A small network was shown many inputs. Here are its activations along a few directions, one row for each input.
Each table varies a few parts of the input and shows all the possible inputs, shuffled.
Descriptions start from the smaller parts, as in this example, which fits no table here: ring(8) and (point or (values(2) and line(4)) or line(9)).
Shared parts are said once, and a part with two or three values counts as separate values.

Other details of the inputs shift rows strongly along two fixed directions, in all tables alike. That doesn't count.

Table:
R1: [ -2 -48 -17  58 -12  12  -5 -25   4  34  24]
R2: [32  0  5 -4 -8 -3 27 27 17 -6  2]
R3: [ 47   5  28 -52 -65   2  41  26  -7 -10  38]
R4: [-34  11  -5  44  11 -16 -29 -24  10   2 -30]
R5: [ 15 -21 -27  29   1  -1  19 -16  -7  14  29]
R6: [-26  42 -10 -21  14  -5 -10  -3   3 -44 -14]
R7: [ 58 -17  45 -89  13  17  42   7 -28  11 -21]
R8: [ -5 -29 -27  56   9  -7  13 -41   4  34  37]
R9: [-26 -14 -24  50  21  -7  -5 -40   8  14  31]
R10: [  5 -49 -18  60 -19  12  -8 -22 -10  39  20]
R11: [-43  51  14 -15  32  -4 -21  18  31 -58 -34]
R12: [  1  19  -5   0  17   6  -2  30  18 -29 -28]
R13: [-26 -17   1  57  13 -25 -15 -22  20  25  15]
R14: [-14  -8 -37  48   5  -9 -22 -40 -19  30   5]
R15: [ 58  22  11 -46 -47 -11  26  36  -8   0   2]
R16: [ 20  14  18 -21  -7  -6  27  26  26 -19  10]
R17: [-22 -25 -27  47  -7  11 -37 -25  -5  27   0]
R18: [-35  26  50 -34  84  20 -40   3  11 -39 -72]
R19: [ 71  16  -9 -59 -50  -4  37  30 -26   6  30]
R20: [-58  52 -13 -19  49   8 -24   6  28 -62 -16]
R21: [-23  -8  21 -69  -1 -25  17  43 -40  20 -19]
R22: [-16 -21  -3  24  -8  11  -4 -15  18   5  24]
R23: [-43  56 -19 -18  32   6 -29  -2  12 -56 -37]
R24: [ 61 -16  46 -90  18   2  37   9 -21   9 -13]
R25: [  9 -25 -17  58  -8 -19 -18 -20 -10  52   5]
R26: [ 39  16   5 -51 -58  14  11  27  -9  -5   6]
R27: [ 18 -16 -31  27  -6  -6   3 -14 -26  21  18]
R28: [ 13 -15 -28  32   2   3  10 -12 -18  12  18]
R29: [-43  26  -7 -14  29  34 -20  17  41 -56 -26]
R30: [ 23  -1  -4 -26 -28  18   0  28  -5 -17  -2]
R31: [-14   4  -9  21   1 -13   0 -28  -7   2  27]
R32: [ 20 -63  33  23  34 -17  -7 -46 -25  58  -4]
R33: [-66  34  -1 -19  36  23 -38  17  42 -64 -25]
R34: [  4 -31  -4  64   2 -14  12 -26  20  43  19]
R35: [-85  37  34 -37  44  22 -22  48 -16 -12 -49]
R36: [ 80   1  13 -42 -50 -11  40  49 -16   6  15]
R37: [  2 -14  -2  18 -42   1  -8 -22 -11  17   7]
R38: [ 40  -2  19 -36 -65  -1  27  14 -12  -4  26]
R39: [-36  11   1  43  14 -21 -25 -22  15  -2 -20]
Each input here is: values(2) or line(4) or (values(3) and ring(11)).
Change only the values(3) part in R26. List by row number the other rows that result.
Answer: R14, R15
List by row number the other inputs of the same sort as R21.
Answer: R35

Table:
R40: [ 22 -20  10 -21 -12 -25  27 -23 -15  27  19]
R41: [-40 -19 -20  62  42  -9 -34 -52 -14  32  -7]
R42: [ 23 -26  25   4 -16 -13  23  10  -4  44  12]
R43: [ 41  39  -8 -43   9  39  17  14  41 -48  -7]
R44: [-13   7 -12  32 -24 -21   4  -1  10  -4  19]
R45: [ 34  37  -4 -28  14   7  17   8  37 -56 -24]
R46: [-64  35 -20  41  34 -15 -35   3  37 -49 -19]
R47: [ 15  11  -6 -40  27  11   1  35  45 -50  -4]
R48: [-11 -31  15  31  19 -13  -2 -18  -6  35  11]
R49: [-21  -9 -14  45 -34 -11   3 -13  11  19  23]
R50: [ 26 -13 -20  -9 -30  -9  16   3 -33  41  13]
R51: [-11 -21 -26  20  -3  -4  -8 -14 -24  36   0]
R52: [ -3  16  26 -66   9   5  21  26   0 -33 -14]
R53: [ 56 -29  -4   1 -10  11  13 -29   3   0  35]
R54: [-12 -31  -2  30  -5   6   1 -16 -23  38   0]
R55: [ 30  26  -4 -32  19  26  39  39  15 -58  -4]
R56: [ 12  -2  -2   8 -60   4  14   5 -10  17  49]
R57: [ 24 -37  20  -5 -23 -14  22   9  -9  48  23]
R58: [ 24 -25  29   1  -8 -14  20 -10 -14  37  27]
R59: [ 16  38 -10 -61   8   5   7  31 -19 -32 -11]
R60: [-10 -33 -11  36 -20  14 -23 -20 -29  26  -5]
R61: [ 31 -31  30   7 -32 -11   4  -1  -3  32   3]
R62: [  9  43   3 -57  17   1   4  19  -8 -33 -18]
R63: [ 19 -25  11  36 -18   1 -16  -2 -16  35  -3]
R64: [-115   30  -31   64   36    8  -68  -22   40  -28  -42]
R65: [  5 -23 -27  31 -14  -8 -23 -23 -28  30  -4]
R66: [  8  32  42 -50  19   4  10  24  11 -29 -19]
R67: [ 28 -21  33   8  -6 -13  23  -3 -12  37  18]
R68: [ 12  25  -8 -58 -15  15  -8  34 -10 -36 -28]
R69: [-114    6   -5   45   90    8  -59  -47   20  -28  -54]
R70: [-20  51 -10 -35 -11  14  -9  33   6 -49  12]
Describe the family of inputs behind these rows.
Answer: values(5) or line(6) or (line(4) and line(5))
What sort of input is R45?
Answer: values(5)
Start at R65 and move only the line(4) part, one step at a time. The first step leads to R50. Which rows follow, in order?
Answer: R59, R62

Table:
R71: [ 38   0  36 -66   7  -1  20  24 -26   7 -25]
R72: [  0 -35 -24  62 -10  -7  -6 -37 -10  38  27]
R73: [  4 -59  19  39  17 -22   8 -49 -32  74  20]
R74: [ 30  20  -2 -43 -28   7  20  26  -5 -22  12]
R75: [ -5 -30 -18  63  -2 -12  -9 -39   4  34  21]
R76: [ 22  18   9 -42 -31  -3  22  35  -2 -17   8]
R77: [ 21  -3  41 -65   6  11  16  28 -11  -4 -21]
R78: [ 25  21  11 -40 -29  -1  21  34   2 -16  11]
R79: [ 23  19   4 -43 -32   1  22  32  -5 -18   8]
R80: [  3 -36 -19  65  -7 -12  -3 -39   0  39  27]
R81: [-98  50 -29  17  67  21 -65  -6  34 -63 -61]
R82: [ -3 -33 -12  68  -7 -13 -10 -38  -1  37  24]
R83: [ 28  20  12 -37 -28   3  27  30   6 -21  10]
R84: [-89  47 -29  21  78  26 -60   0  45 -69 -60]
Describe the family of inputs behind these rows.
Answer: values(3) or ring(11)
List by row number the other inputs of the same sort as R77.
Answer: R71, R73
